Each row below holds a small network's activations on one input, seen along a few directions.
Each table varies a few parts of the input and shows all the possible inputs, shuffled.
A made-up example of a description, with smaller parts first: values(2) and (point or line(11) or (line(6) and ring(8))).
Shared parts are said once, and a part with two or three values counts as separate values.
In the rows, zero is written as 128.

Table:
r1: [129 114 101  51  41 113 134 188 133 119  99  82 117  84 110]
r2: [ 84 124 175 180 207 102 157 100 141 179 132 127 141 148 139]
r3: [166  71  64  16  82 163  69  88  98  39 142 174  68 133 177]
r4: [153 124 115  61  85  75 147 197 112 130 103  98 122  98 129]
r5: [ 79 131 163 182 169  93 150 125 185 156 139 156 168 108 129]
r6: [109 170 170 223 158 180 121  95 142 148 120 141 158 156  91]
r7: [ 43 129 138 176 127 122 142 103 202 156 137 138 182  91 106]
r8: [198 139 115 106 100 123 131 182  73 128 115  89 114 144 116]
r9: [173 129 130  64 127  80 159 190  77 140 118  85  86 144 144]
r10: [120 141 151 227 187 133 137 107 138 158 155 138 166 156 119]
r11: [195 175 114 115  83 175 112 154  73 111  99  68 101 143 108]
r12: [ 87  89  97 135 170 176  76   6 162  72 178 239 114 132 167]
Changing only one part turns r8 into r10. The same change can be made to r9. Which row results? -> r2
What do these inputs look like to the network? -> values(2) and (point or line(5))
Which other rows does r3 become when the values(2) part takes its other values? List them by row number. -> r12

Table:
r13: [116 122 154  81  94  88 175 182 122 157 102 100 122 109 121]
r14: [135 116 106 103 118 138 118 138  83 129 115 111 129 164 106]
r15: [148 132 139  87 112 116 133 180 113 145 116 124 102 165  89]
r16: [ 84 134 163 131 145 134 130  82 142  95 114 168 119 176 138]
r17: [130 145  73  69 106 119 106 122 149  90 139 134 116  97 152]
r18: [126 150 115 117 105  97 147 183 125 139 105  80 173  92 125]
r19: [140 144 146 112 130 115 117 155 114 135 103  97 105 140  90]
r20: [161 154 138 172 217  88 160 124  90 134 193 119 115 152 219]
r21: [179 114 134 100 121 160 115 137  93 131 117 107 131 122 115]
r22: [118 112 154 121 165 136 155  97 110 138 117 159 143 158 107]
r23: [126 128 134 154 136 166 102  89 153 128 126 157 108 148 141]
r24: [135 110 130  98 114 140  98 127 103 104 106 126  78 150 129]
r25: [175 142 114 153  83 147 104 171 106 151 122 108 107 126 104]
r26: [146 113  61 106 106 129 105 136 124  84 140 149 125  76 146]
r27: [103 140 145 140 159 149 144  76 132 144 114 131 121 153 115]
r28: [ 65 149 167 120 130 105 163 148 177 188 135 123 154 126 136]
r29: [139 125 137  80 115 130 143 133 107 112 103 107 132 176 123]
r30: [130 138 135 206 125 145 110 127 133 153 154 127 153 132 101]
r31: [ 95 146 131 189 113 132 147 149 157 171 158 113 184  85 133]
r32: [ 90 100 112 115 146 119 113  88 166 122 138 176 111 101 151]
r33: [176 110 118 109 111 153 116 127 122  78 117 114 113 139 127]
r34: [121 135 169 141 153 107 138 112 157 172 112 143 109 164  97]
r35: [198 148 118 129 186  81 154 172  65 107 170  89  98 150 221]
r36: [ 94 139 114 118 119 116 110  61 155 105 152 158 143  91 159]
r37: [138 151 146 167 150 132 133 113 142 137 139 122 162 132  86]
r38: [ 91 143 142 129 162 153  98  93 156 123 139 148 112 161 130]
r39: [109 134 170 158 154 126 127 120 139 156 105 131 112 140 101]
r40: [ 67 120 157 159 139  96 166 135 143 160 117 105 168 104 121]
r41: [104 120 133 108 115  91 147 178 120 156 110  76 146  97 112]
r42: [ 97  92 112 101 135  95 130  91 163 116 157 192 135 131 145]
r43: [145 121 133  78 108 133 136 128 103  87 109 146  82 163 117]
r44: [155 132 107 137  98 162  92 129 124  81 135 106 117 137 138]
r45: [165 129 116 140  96 172 117 132  90 127  97 113 108 120 130]
r46: [114 164 119 176 142 179 122  93 123 142 127 143 141 131 127]
r47: [136  78 109  66 114 115 101 127 133 107 143 133 102  87 142]
r48: [119 131 125 190 125 179 103 101 142  97 157 156 139 138 137]
r49: [145 120 139 153 155 166 125 106 135 150 131 148 150 138 121]
r50: [175 134 119 134 118 114 119 167 120 122  92 102 130 145 101]
r51: [147 108 113 153  67 119 144 191 105 166 138  89 143  76 120]
r52: [107 106  87 162 137 137 121  94 148  93 152 182 135  75 143]
r53: [119 116  99  46 116  84 131 116 141  77 139 142 128 123 139]
r54: [112 131 144 168 135 108 161 146 149 166 118 126 178  83 123]
What do these inputs look like to the network? -> values(2) and (point or (line(4) and line(5)))
Changing only the values(2) part turns r42 into r53. The same change can be made to r46. Which row results? -> r45
Changing only the values(2) part turns r24 into r38. The same change can be made to r29. Which row results? -> r22
Which other rows does r19 become when the values(2) part takes its other values? List them by row number. -> r39
Which other rows does r25 become when the line(5) part takes its other values? List them by row number. -> r26, r44, r45, r51

Table:
r55: [114 168 172 152 110  62 202 231 141 223  86  53 170  90  82]
r56: [174 106  87  54  83 104 113 158 118  84 132 104 100  94 155]
r57: [154 131 129  98 145 122 132 141  93 124 128 107 115 159 143]
r58: [173 148 115 132 116 153 115 141  90 113 121 108 119 128 125]
r59: [173 108  84  69  76 139 101 164 116  90 119 104 103  99 132]
r60: [ 63 131 138 170 141 151 127  73 171 152 137 174 157 111 100]
r61: [164 107 102  57  59 131 102 161 112  97 100 115  99 118 115]
r62: [146  97 110  46  88 115 116 158 116  90 103 106  92 136 125]
r63: [152  98  98  43 103 105 131 163 112  95 128 108  96 131 149]
r64: [ 66 117 143 152 174 117 144  81 176 149 156 173 149 120 146]
r65: [170 150 118 118 137 130 124 139 100 109 140  96 105 134 146]
r66: [152 139 138 108 133 132 129 138 104 119 112 113  99 168 118]
r67: [115 131 147 155 159 111 137 115 120 135 140 143 138 157 148]
r68: [108 128 155 157 156 134 129 108 127 131 125 139 142 169 120]
r69: [127 140 136 188 130 150 125 113 121 136 138 135 146 129 130]
r70: [129 143 132 182 165 128 132 114 129 130 149 139 139 133 149]
r71: [ 72 127 131 184 140 151 130  79 170 147 147 159 164  94 131]
r72: [133 135 147 172 137 155 118 111 132 139 129 151 143 151 103]
r73: [169 136 128 118 105 147 110 136  95 125 104 119 113 142 104]
r74: [ 75 131 128 174 163 118 133  84 169 148 152 170 155  94 154]
r75: [ 60 117 151 158 167 133 137  81 176 150 143 174 141 130 114]
What do these inputs look like to the network? -> point or (line(4) and ring(5))
A walk changes only the ring(5) part. It starts at r68 and steps to r72. List the rest of the walk in order. -> r69, r70, r67

Table:
r76: [106 144 133 129 105 131 138 143 139 150 107 112 149  96 109]
r77: [105  98 111 128 137 115 124 112 149 114 149 153 140 101 154]
r78: [147 112 113 152 127 150 107 109 135 113 143 149 134 128 118]
r79: [119 129 119 133 160 124 133 101 122 111 141 147 114 156 147]
r80: [103 126 135 114 134  87 155 143 146 150 117 121 139 112 124]
r81: [171 107  90  27  63 113 115 178 103  86 114  90  92 110 142]
r82: [ 88 119 122 110 133 132 117  93 159 118 134 150 125 118 127]
r83: [119 117 136 125 139 149 111  92 138 115 130 154 121 150 109]
r84: [201 101 105  46  81 126 102 176  86  79 110  95  86 139 127]
r85: [129 122 126 139 121 168 101  97 127 120 130 153 132 136 111]
r86: [139 144 120 153 144 157 118 110 127 113 145 144 122 131 145]
r87: [126 163 142 155 126 141 134 141 116 145 123  95 132 131 118]
r88: [122 145 148 136 154 109 158 144 118 147 118 115 123 151 140]
r89: [120 135 159 134 130 124 133 135 129 149 109 118 135 146  98]
r90: [143 160 140 158 132 133 143 145 114 149 120 104 141 124 132]
r91: [126 138 130 137 106 115 146 147 144 149 125 111 141  87 116]
r92: [126 143 115 147 132 163 111  95 117 109 133 133 133 142 136]
r93: [135 121 118 152 156 131 127 106 120 113 149 143 123 138 164]
r94: [ 94 102 116 106 137 119 134 107 149 125 145 157 125 119 145]
r95: [140 100 117 144 145 131 116 112 126 120 150 162 133 139 134]
r96: [117 163 149 140 142 116 135 129 117 149 120 105 127 147 118]
r97: [102 123 114 124 114 150 109  96 152 117 127 143 134 100 124]
r98: [140 118 149 148 133 116 141 155 115 160 130 126 137 128 123]
r99: [110 141 132 130 146 151 120  90 126 116 137 137 114 156 138]
r100: [137 140 137 153 112 134 127 143 128 139 109 112 143 134  89]
r101: [121 100 135 120 148 133 123 108 133 121 144 160 128 154 129]
r102: [117 120 102 135 119 136 111 108 159 112 143 155 136 100 139]
r103: [120 124 134 134 128  91 151 148 143 153 127 121 139  92 136]
r104: [143 152 137 158 147 102 147 140 115 155 134 112 129 133 143]
r105: [148 133 139 156 120 129 131 152 130 147 117 121 149 125 109]
r106: [198 126  95  52  94 123 111 171  77  75 114  77  78 142 149]
r107: [ 88 139 145 117 122 113 145 146 144 153 112 118 137 110 111]
r108: [124 119 159 133 136 111 150 153 122 150 116 128 132 148 116]
Changing only one part turns r96 into r107. The same change can be made to r87. Which row results? -> r76
What do these inputs look like to the network? -> values(3) and (point or (values(2) and ring(5)))
Which other rows agree with r95 in the values(3) part? List them by row number. -> r78, r83, r84, r85, r89, r98, r100, r101, r105, r108
Which other rows does r82 become when the ring(5) part takes its other values? List them by row number. -> r77, r94, r97, r102
Which other rows does r91 become when the values(3) part takes its other values? List them by row number. -> r90, r105
